Each row below holds a small network's activations on one input, seen along a few directions.
In each table, some parts of the input vary, and every possible input appears once, in random order.
A made-up example of a description, with smaller parts first: one of 3 separate values, together with either a single point or one of 11 places around a ring or (one of 4 places along a line, together with one of 8 places around a ring).
Shared parts are said once, and a part with two or three values counts as separate values.

Other details of the inputs shift rows strongly along two fixed directions, in all tables alike. That doesn't count.

A family of inputs:
r1: [ -9  -2  13 -41 -17  33  -6   5  38   6   2  13]
r2: [ -3 -19   4  21  30 -43  -5  -8 -37  17   5 -18]
r3: [ -2 -22  24 -11   9 -26  -1   2   9   4  -3  -5]
r4: [-10 -23  -1  13  11 -20  -7 -14 -25  36  10 -29]
r5: [  0   5  29 -27 -17   4  -1  -3  41 -19 -10  16]
r6: [-15  10  21 -38 -15  12  -9  -6  32 -23  -5   0]
r7: [  0 -21  17  13  11 -43 -10  -6 -12  12 -14 -15]
r8: [  9  38 -38  36   3  36   5  15 -34 -28   8   5]
r9: [ -2  28 -12   5   6  38  16  20 -10 -31   4   3]
r10: [ 12  37 -21  41  16  31  13  14 -30 -26  -1  13]
r11: [ -6  -3  15 -28 -26  17  -1 -16  42   1 -15  21]
r12: [-10 -26  -5  13  12 -28 -11 -10 -26  40   4  -3]
r13: [ 10  12 -30  43  13  33  27   9 -26   1   0  -1]
r14: [  1   1  -1 -22  -5  -1  -3   5  23  -8   6  -3]
r15: [ -2  11   8 -35 -22   5 -12  -6  45 -17   0   4]
r16: [ 20  35 -37  41  10  24  16  14 -38 -19  12  15]
r17: [ -9   3  11 -21   4   0   3   6  22 -10   1  -6]
r18: [ -8  -5   0  -3  -8   9 -12  -5   7  16  -5  16]
r19: [  3  43 -19  21   5  31  22  12 -11 -27   8   8]
r20: [  8  40 -31  17  -5  36  15  14 -21 -29  14  10]
r21: [ -7 -30   9 -13   1 -12   0 -10   9  24  -9   0]
r22: [  6   7  13 -35 -21   8 -12  -6  40 -18  -4  16]
r23: [ -4 -28  -7  35  17 -27  -6 -20 -28  33  -4 -27]
r24: [  5 -28  -4   8  21 -37 -13   1 -24  16   6 -16]
r25: [ -2  -7   2   0  -7   2  12 -16   8  12  -1  -4]
r26: [  8 -23  11 -13  -5 -29  -6   4   7   7  -9  -6]
r27: [-11 -24  -2   9  13 -20 -16  -9 -28  40  11 -16]
r28: [  9   0  16 -37 -22   9   2   8  42 -18  -2  18]
r29: [  5  13 -32  36  13  35  13  20 -32   7   2  19]
r30: [  0 -20  15   9  11 -46   0  -6 -15  14  -8 -13]
r31: [  6 -22   3  14   5 -38 -17  -6 -15  11   0  -9]
r32: [  7 -15  11 -12 -11 -34  -5  -6   5   8  -6  -3]
r33: [ 11   7  16 -29 -32   4  -5  -1  41 -17 -16  16]
r34: [ -2  -2  -8 -11   1   1  -5   8  -4  -8   8 -10]
r35: [  2 -26  10  16  21 -41   0   6 -23  14 -10 -19]
r36: [ -2   4  24 -40  -7  13   4   5  40 -20  -5  13]
r37: [-12 -19  13 -10  -6  -4 -17 -17  10  24   0 -20]
r38: [  8  23 -33  45   6  31  26   3 -35   1   0  19]
r39: [  3  35 -22  20  -7  61   2  12  -9  -8   3  19]
r40: [ -7  -2  15 -38 -19  32   3  -1  42   3   0  -2]
r41: [ 13  36 -11  28   2  28  28  15 -13 -27   3  22]
r42: [ -2 -15  -9  10  14 -43 -12  -9 -21  18  13 -23]
r43: [  6 -23   0  15   9 -45  -8  -6 -24  17   8 -10]
r44: [-9  9  7 -5  3 -5 -6 -4 11 -9 -2 -9]
r45: [-14  11  20 -42 -15   9   1  -6  27 -20   2   1]
Description of these inputs: one of 3 separate values, together with either one of 5 places around a ring or (one of 2 separate values, together with one of 5 places along a line).
Changing only the choice among 3 separate values turns r11 into r38. The same change can be made to r37. Which row results? -> r4
Changing only the choice among 3 separate values turns r16 into r22. The same change can be made to r32. Which row results? -> r33
Which other rows does r1 become when the choice among 3 separate values takes its other values? List them by row number. -> r27, r39
Which other rows does r1 become when the place on the ring of 5 takes its other values? List them by row number. -> r13, r21, r29, r40

A family of inputs:
r46: [ -1  12 -18  35  21 -18 -12  -3 -35 -11   4 -18]
r47: [-15 -32  36 -20   9 -49 -16 -22  21   8 -13 -22]
r48: [ -3  13   2 -10  -4  36  18   6  21  -5  -1  16]
r49: [  1 -32  25 -15 -10 -56 -23 -22  25  15 -11 -17]
r50: [  8  21   5 -10 -23   7  13  -6  16 -17  -3  22]
r51: [  5  26  -1 -13 -17  15   6  -1  18 -22   8  -2]
r52: [  3  10   1  -9 -26  30   2   0  19  -5  -8  20]
r53: [ -5  29   1 -16 -10  11   0  -5  12 -30   4   8]
r54: [ 11  12   6 -11   0  20  21  19  16 -32  -6  10]
r55: [ 21  -7 -18  31  14 -21   4  14 -33  -7  -1   0]
r56: [ -6 -43  21 -26  -7 -40 -22 -21  20  36  -3  -4]
r57: [  9   5 -15  18  -4  14   1   0 -12   9  -5  11]
r58: [  0   8  -7  38  22 -10  22   0 -42   1   4 -10]
r59: [ -8 -13 -11   7  11 -12 -13  -5 -18  19  14 -14]
r60: [-4 14  4 -9 -8 41 16  5 17 -7 -7 11]
r61: [ 14   3  -7  31  17 -23  -3  19 -35  -4   0   9]
r62: [ 11  18  -4 -20  -6  15   3  16  14 -36   6   5]
r63: [  4  27   6 -18  -3  13  -4  21  11 -32   7  14]
r64: [-18 -42  29 -29   7 -33 -12 -17  20  35  -4 -17]
r65: [  6  11  -2 -11 -23  29   3  -2  19  -3  -8  22]
r66: [  8  -9 -21  33  11  -6   0  -1 -29  21   6   6]
r67: [ -3  16  -9 -17 -12  32   0   3  20 -10  13  12]
r68: [ -6  13   6  -7 -11  41  15   5  17  -8  -6   9]
r69: [ -9 -16  39 -53 -26 -37 -15 -27  48  -2 -12  10]
r70: [ -7 -19  -1  15  20  -9   5  -2 -15  24   4  -9]
r71: [  9  -8 -21  33  11  -6   0   0 -29  21   4   6]
r72: [ -8 -29  26  -3  12 -48 -10 -16   9  15 -10 -30]
r73: [ -8 -16   0  14  19  -6   3  -2 -17  23  -3 -13]
r74: [ 16  -6 -21  29  10 -24   8  15 -32  -3  -1   1]
r75: [ -8 -12 -10   5  11 -10 -15  -5 -19  19  10 -17]
r76: [ -4  -3 -14  38  21  10  10   6 -39  15  -2 -12]
r77: [  8  -2 -17  33  26 -11  22  21 -38  -8   0 -10]
r78: [  5 -37  29 -27   0 -57 -23  -3  16  10  -7  -5]
r79: [ -2  29   1 -17 -14  13   8  -4  11 -23   9   6]
r80: [ 10   6 -15  26  26 -17  -7  19 -40 -11  12 -13]
r81: [ -5  18  -6 -18 -16  36  -3   2  15 -11   4   6]
r82: [-4 14  2 -9 -5 38 17  6 20 -5 -5 13]
r83: [ -8  18  -4 -16 -19  37  -3   3  14 -13   5   5]
r84: [-10 -43  24 -25 -14 -37 -25 -21  16  34  -8 -10]
r85: [ -3  19  -8 -18 -15  36  -2   2  16 -11   5   7]
r86: [ -9 -22  21 -23  -2 -48 -28 -20  20   7   1 -31]
r87: [ -2  -3 -16  37  25   8  13   6 -33  16   3  -6]
r88: [-20 -39  25 -10   7 -26 -11 -13   1  31  -6 -24]
r89: [  8  10  -4 -11 -19  26   4   0  23  -1  -4  26]
r90: [  7  -7 -21  32   9  -4  -1  -1 -30  21   0   3]
r91: [ -3  18  -9 -17 -13  33  -1   3  19  -9   9  10]
r92: [ -4  19  -7 -18 -16  36  -2   1  16 -11   5   7]
r93: [  6  18  -8 -23 -10  11   7  17  14 -31   6   5]
r94: [ 16   1 -14  39   3 -22   7  -4 -30   7   2  -8]
r95: [  6  -7 -18  33   6  -3  -3  -2 -34  20  -3  -1]
r96: [ -4   8  -7  40  26 -12  15  -2 -41  -6  -2  -7]
r97: [ -3  17  -9 -18 -12  32   0   3  20 -10  12  12]
r98: [  7  20   3  10  -3  16  24   3   4 -14  -2  -1]
r99: [ 11   2  -7  37  32  -8  13  22 -39 -10   1  -7]
r100: [-3 15  3 -9 -7 40 16  5 18 -6 -7 12]
r101: [ -4  18 -10 -17 -13  34  -1   3  18 -10   8  10]
r102: [ -7 -42  21 -28  -7 -40 -24 -21  19  37  -7  -6]
r103: [-20 -21  29 -59 -25  -6 -26 -17  46   9   1 -10]
r104: [  5  18   9   5  11  12  15  24  -2 -23  -2  13]
r105: [  9   3 -13  41  12 -24  -6  -6 -28  -5  -7  -2]
What do these inputs look like to the network? -> one of 3 separate values, together with either one of 4 places along a line or one of 5 places around a ring or one of 11 places along a line
Changing only the choice among 3 separate values turns r81 into r95. The same change can be made to r53. Which row results? -> r69
Changing only the choice among 3 separate values turns r62 into r55. The same change can be made to r93. Which row results? -> r74
Which other rows does r75 become when the place on the line of 11 takes its other values? List them by row number. -> r59, r67, r81, r83, r85, r91, r92, r97, r101, r103
Start at r49 and move only the place on the ring of 5, one step at a time. The first step leads to r105. Which rows follow, in order? -> r69, r50, r94
Which other rows does r67 become when the choice among 3 separate values takes its other values? List them by row number. -> r66, r70

A family of inputs:
r106: [  1  -9  19 -24 -21   6   3 -14  32   8  -8  10]
r107: [  4  25 -25   7   2  50   5  16  -5 -11  10   9]
r108: [  8  25 -16  27  -7  39  18   3   0  -7  -8  20]
r109: [ -5   5 -17  21   9  11   3  -5 -27  10  11 -14]
r110: [-11   4 -14  19  14  11  -6   0 -30  11   7  -7]
r111: [-12 -21 -11  10  15 -19 -10  -3 -29  28  13 -25]
r112: [ 11 -10 -15  26  11   5   2   9 -21  15  -1   6]
r113: [ -2 -34   5   5   5 -33  -5  -7 -11  35  -1  -9]
r114: [ -3 -13  20 -10  21 -40   5   2   0  -9  -1 -14]
r115: [ 18  40 -19  17  -6  16   8  17  -8 -37   1  15]
r116: [  0  -1  28 -29  -9 -22  -8  -1  31 -20   0  -1]
r117: [ -5 -25   2  23  14 -25  -9  -8 -28  31  -5  -4]
r118: [ -9  23  -3 -15 -16  43   5  -4  28 -12   0   7]
r119: [  1  -2  27 -30  -9 -14   3   6  28 -24 -13  -3]
r120: [  3  -7  19 -46 -26 -28 -15 -12  40 -19  -3   8]
What do these inputs look like to the network? -> either one of 5 places along a line or (one of 2 separate values, together with one of 5 places around a ring)
Which other rows does r108 become when the place on the ring of 5 takes its other values? List them by row number. -> r106, r112, r113, r117
